These are the activations of a small network on made-up records, seen along a few directions, one row for each record.
After each row come some of the record's fields: TOVIT, GETOD, GAK, ZAR, NEMOK, SAL.
A field that a record lacks is written none.
Other fields move the rows too, some of them a lot.
In the rows, zero is written as 500.
Strong random noise was added to every row along 3 fixed directions; ignore it. To show where, here is one row again and again, with new noise each time:
[519 574 568 583 417 403 600 670 461 409 489 403 438 559 414 443 582 471
 562 488 461]
[374 406 465 502 385 451 412 499 539 623 412 661 569 592 376 355 526 343
 580 531 436]
[446 491 491 596 434 488 504 568 493 577 483 710 534 549 415 390 507 375
 551 658 458]
[324 355 436 291 291 400 390 423 652 590 303 418 550 684 328 354 533 329
 647 352 337]
[556 609 599 762 492 429 604 738 358 432 576 587 454 483 448 440 593 487
 505 601 554]

[484 350 363 552 606 516 507 468 594 583 516 614 535 489 533 513 328 487
 610 567 437]	TOVIT is dute, GETOD is kimop, GAK is none, ZAR is tuki, NEMOK is fus, SAL is satu
[495 532 510 750 495 495 323 383 370 599 517 826 403 418 580 383 485 490
 446 601 607]	TOVIT is dute, GETOD is kimop, GAK is bofu, ZAR is tuki, NEMOK is fus, SAL is nimu
[404 476 470 397 409 492 524 407 526 458 347 435 433 556 419 466 459 399
 428 476 492]	TOVIT is dute, GETOD is none, GAK is dod, ZAR is tuki, NEMOK is vere, SAL is satu
[629 506 459 709 648 492 479 514 501 534 553 500 479 429 533 581 533 514
 427 486 502]	TOVIT is gofut, GETOD is kimop, GAK is dod, ZAR is tuki, NEMOK is fus, SAL is satu
[497 514 396 492 449 489 453 318 635 456 260 435 415 552 462 503 456 350
 335 580 410]	TOVIT is dute, GETOD is none, GAK is dod, ZAR is tuki, NEMOK is fus, SAL is satu
[522 490 562 774 552 294 187 453 330 671 553 648 528 460 627 383 532 550
 311 259 738]	TOVIT is dute, GETOD is kimop, GAK is none, ZAR is muki, NEMOK is neba, SAL is nimu
[410 291 506 588 470 389 205 432 386 597 445 424 594 541 412 420 686 530
 620 108 687]	TOVIT is keni, GETOD is none, GAK is dod, ZAR is tuki, NEMOK is fus, SAL is satu
[524 533 507 632 646 440 452 440 426 477 549 682 603 412 647 585 489 483
 451 478 492]	TOVIT is tuso, GETOD is kimop, GAK is dod, ZAR is muki, NEMOK is neba, SAL is satu
[341 369 441 534 408 516 318 530 653 610 492 749 563 585 309 319 497 260
 421 838 480]	TOVIT is navi, GETOD is veno, GAK is dod, ZAR is tuki, NEMOK is fus, SAL is satu
[368 458 286 365 395 499 419 317 534 732 501 631 517 597 505 413 364 486
 677 544 497]	TOVIT is dute, GETOD is none, GAK is dod, ZAR is tuki, NEMOK is vere, SAL is nimu
[302 442 448 272 370 514 357 453 458 640 563 505 661 512 520 498 466 456
 778 494 450]	TOVIT is keni, GETOD is none, GAK is dod, ZAR is muki, NEMOK is neba, SAL is nimu
[159 311 393 484 421 417 177 552 550 687 417 712 668 531 262 326 560 415
 680 397 603]	TOVIT is dute, GETOD is veno, GAK is dod, ZAR is muki, NEMOK is fus, SAL is satu
[542 500 587 314 572 481 562 389 573 474 554 428 557 604 439 676 364 522
 680 413 439]	TOVIT is navi, GETOD is none, GAK is dod, ZAR is muki, NEMOK is neba, SAL is satu
[405 606 561 572 421 430 490 449 365 584 534 417 475 516 502 418 521 528
 498 417 582]	TOVIT is dute, GETOD is none, GAK is dod, ZAR is muki, NEMOK is neba, SAL is nimu
[532 524 485 596 517 545 574 505 628 396 466 577 418 428 503 530 539 325
 305 614 471]	TOVIT is tuso, GETOD is veno, GAK is bofu, ZAR is tuki, NEMOK is vere, SAL is satu
[571 429 462 566 664 608 562 402 623 531 603 598 489 404 628 626 441 501
 423 584 454]	TOVIT is gofut, GETOD is kimop, GAK is bofu, ZAR is tuki, NEMOK is vere, SAL is nimu
[498 572 529 421 554 509 523 458 459 636 501 508 441 509 619 625 410 674
 589 366 444]	TOVIT is tuso, GETOD is kimop, GAK is dod, ZAR is muki, NEMOK is fus, SAL is nimu
[567 583 468 440 461 594 572 406 473 462 514 475 440 594 523 556 478 506
 502 548 330]	TOVIT is gofut, GETOD is none, GAK is dod, ZAR is tuki, NEMOK is fus, SAL is satu
[481 558 501 303 353 586 461 294 469 564 551 486 533 546 560 416 390 525
 666 555 403]	TOVIT is keni, GETOD is kimop, GAK is bofu, ZAR is muki, NEMOK is neba, SAL is nimu
[667 632 547 610 489 500 660 549 400 387 483 439 434 462 570 645 472 532
 377 621 556]	TOVIT is keni, GETOD is none, GAK is dod, ZAR is tuki, NEMOK is vere, SAL is satu
[354 476 641 686 390 298 236 534 266 637 530 507 531 586 523 400 721 675
 527  92 669]	TOVIT is gofut, GETOD is none, GAK is dod, ZAR is muki, NEMOK is fus, SAL is nimu
[367 463 509 451 417 290 467 746 477 510 416 182 529 553 401 449 553 631
 612 258 511]	TOVIT is dute, GETOD is none, GAK is dod, ZAR is muki, NEMOK is fus, SAL is satu
[485 362 568 620 483 419 401 770 419 422 527 394 524 398 351 449 770 593
 430 310 766]	TOVIT is keni, GETOD is veno, GAK is bofu, ZAR is tuki, NEMOK is fus, SAL is satu
[639 546 584 677 518 349 582 686 455 265 492 188 333 515 492 563 741 470
 373 303 530]	TOVIT is gofut, GETOD is veno, GAK is dod, ZAR is dor, NEMOK is fus, SAL is nimu
[490 444 474 406 357 464 497 303 601 468 438 479 442 605 582 495 473 470
 394 525 372]	TOVIT is gofut, GETOD is kimop, GAK is bofu, ZAR is tuki, NEMOK is vere, SAL is nimu
[498 441 613 441 457 481 524 585 551 393 502 258 392 554 436 438 631 545
 476 330 467]	TOVIT is gofut, GETOD is veno, GAK is bofu, ZAR is tuki, NEMOK is fus, SAL is nimu
[535 529 488 309 631 537 554 348 551 552 445 399 437 563 585 591 410 470
 521 458 370]	TOVIT is tuso, GETOD is none, GAK is dod, ZAR is tuki, NEMOK is vere, SAL is nimu
[590 675 431 429 344 526 750 516 552 497 476 477 407 581 501 539 325 435
 459 831 327]	TOVIT is gofut, GETOD is none, GAK is dod, ZAR is tuki, NEMOK is vere, SAL is satu
[425 522 435 610 508 559 446 515 585 460 401 638 452 494 430 404 516 303
 393 739 493]	TOVIT is dute, GETOD is veno, GAK is dod, ZAR is tuki, NEMOK is fus, SAL is satu
[416 598 605 599 383 417 525 528 325 523 538 556 425 496 550 385 509 642
 497 447 562]	TOVIT is dute, GETOD is kimop, GAK is bofu, ZAR is muki, NEMOK is vere, SAL is nimu
[434 363 486 393 281 484 448 590 632 465 413 374 502 619 375 433 547 439
 490 419 492]	TOVIT is keni, GETOD is veno, GAK is bofu, ZAR is tuki, NEMOK is fus, SAL is satu
[543 525 533 691 540 469 479 392 371 570 576 683 569 431 590 504 555 589
 472 471 708]	TOVIT is keni, GETOD is kimop, GAK is bofu, ZAR is muki, NEMOK is neba, SAL is nimu
[379 591 391 402 329 508 435 350 440 700 474 522 533 551 408 307 436 427
 539 548 492]	TOVIT is dute, GETOD is none, GAK is dod, ZAR is muki, NEMOK is neba, SAL is nimu
[469 467 455 274 644 696 678 437 800 610 547 610 554 565 533 517 328 493
 619 821 340]	TOVIT is gofut, GETOD is veno, GAK is bofu, ZAR is muki, NEMOK is vere, SAL is nimu
[459 461 468 387 469 567 369 319 486 714 352 625 492 561 546 435 436 379
 501 461 372]	TOVIT is tuso, GETOD is none, GAK is dod, ZAR is tuki, NEMOK is fus, SAL is nimu
[349 311 417 205 322 334 317 363 556 605 410 443 651 555 403 427 502 477
 602 179 389]	TOVIT is gofut, GETOD is kimop, GAK is bofu, ZAR is muki, NEMOK is neba, SAL is satu

Here are new rows. What are their fields?
[530 346 444 380 618 481 497 309 604 502 502 375 527 583 499 530 470 523
 580 325 442]	TOVIT is gofut, GETOD is kimop, GAK is bofu, ZAR is tuki, NEMOK is vere, SAL is satu
[535 420 477 353 549 606 503 338 667 556 345 538 450 464 546 479 424 385
 497 525 289]	TOVIT is tuso, GETOD is kimop, GAK is bofu, ZAR is tuki, NEMOK is fus, SAL is nimu
[429 535 548 600 496 474 501 599 367 489 630 463 392 533 585 511 472 636
 590 464 542]	TOVIT is dute, GETOD is none, GAK is dod, ZAR is tuki, NEMOK is fus, SAL is nimu
[563 495 505 782 517 434 468 470 343 457 551 700 459 430 675 464 538 580
 268 515 614]	TOVIT is dute, GETOD is kimop, GAK is bofu, ZAR is tuki, NEMOK is vere, SAL is nimu
[440 391 466 593 444 483 404 325 484 531 373 706 486 441 483 493 546 447
 371 397 459]	TOVIT is tuso, GETOD is kimop, GAK is bofu, ZAR is tuki, NEMOK is fus, SAL is satu
[370 391 436 291 420 564 514 478 614 539 516 504 526 647 459 556 375 458
 637 575 305]	TOVIT is gofut, GETOD is none, GAK is dod, ZAR is tuki, NEMOK is fus, SAL is satu
[580 558 427 614 638 678 625 491 601 619 561 893 488 515 591 489 431 430
 392 937 479]	TOVIT is gofut, GETOD is veno, GAK is bofu, ZAR is tuki, NEMOK is fus, SAL is nimu
[547 646 496 533 357 602 683 501 415 474 564 474 527 507 515 522 451 504
 496 656 508]	TOVIT is keni, GETOD is none, GAK is dod, ZAR is muki, NEMOK is neba, SAL is satu
[707 497 404 464 753 713 642 245 666 469 492 597 444 423 722 725 370 504
 367 547 401]	TOVIT is tuso, GETOD is kimop, GAK is bofu, ZAR is tuki, NEMOK is vere, SAL is nimu
[521 524 617 502 533 473 514 644 329 530 566 466 581 464 546 542 433 556
 606 399 601]	TOVIT is keni, GETOD is none, GAK is dod, ZAR is muki, NEMOK is neba, SAL is satu
[811 641 549 700 629 628 713 570 387 431 661 632 426 404 622 633 413 655
 545 710 534]	TOVIT is keni, GETOD is kimop, GAK is bofu, ZAR is tuki, NEMOK is fus, SAL is satu
[478 462 468 589 454 389 434 579 391 494 429 476 510 475 457 423 509 465
 367 528 605]	TOVIT is dute, GETOD is none, GAK is dod, ZAR is tuki, NEMOK is vere, SAL is satu
[509 622 553 826 436 511 509 553 263 475 582 612 450 422 584 420 547 475
 260 749 570]	TOVIT is dute, GETOD is none, GAK is dod, ZAR is tuki, NEMOK is vere, SAL is nimu
[521 443 473 360 505 419 462 205 582 430 297 364 458 570 651 591 523 458
 418 277 334]	TOVIT is tuso, GETOD is kimop, GAK is dod, ZAR is tuki, NEMOK is vere, SAL is nimu
[367 180 425 483 505 438 336 294 597 636 316 683 634 519 373 407 566 400
 435 354 459]	TOVIT is gofut, GETOD is kimop, GAK is bofu, ZAR is tuki, NEMOK is fus, SAL is satu
[480 488 508 512 527 472 506 404 462 556 521 544 508 584 534 452 517 466
 488 578 471]	TOVIT is gofut, GETOD is none, GAK is dod, ZAR is tuki, NEMOK is vere, SAL is nimu
[324 421 430 353 385 601 594 565 532 636 533 620 518 513 353 410 277 376
 612 855 406]	TOVIT is dute, GETOD is none, GAK is dod, ZAR is tuki, NEMOK is vere, SAL is satu
[611 625 555 381 699 497 731 591 543 476 524 252 399 462 651 782 412 739
 675 381 418]	TOVIT is tuso, GETOD is kimop, GAK is dod, ZAR is muki, NEMOK is fus, SAL is nimu
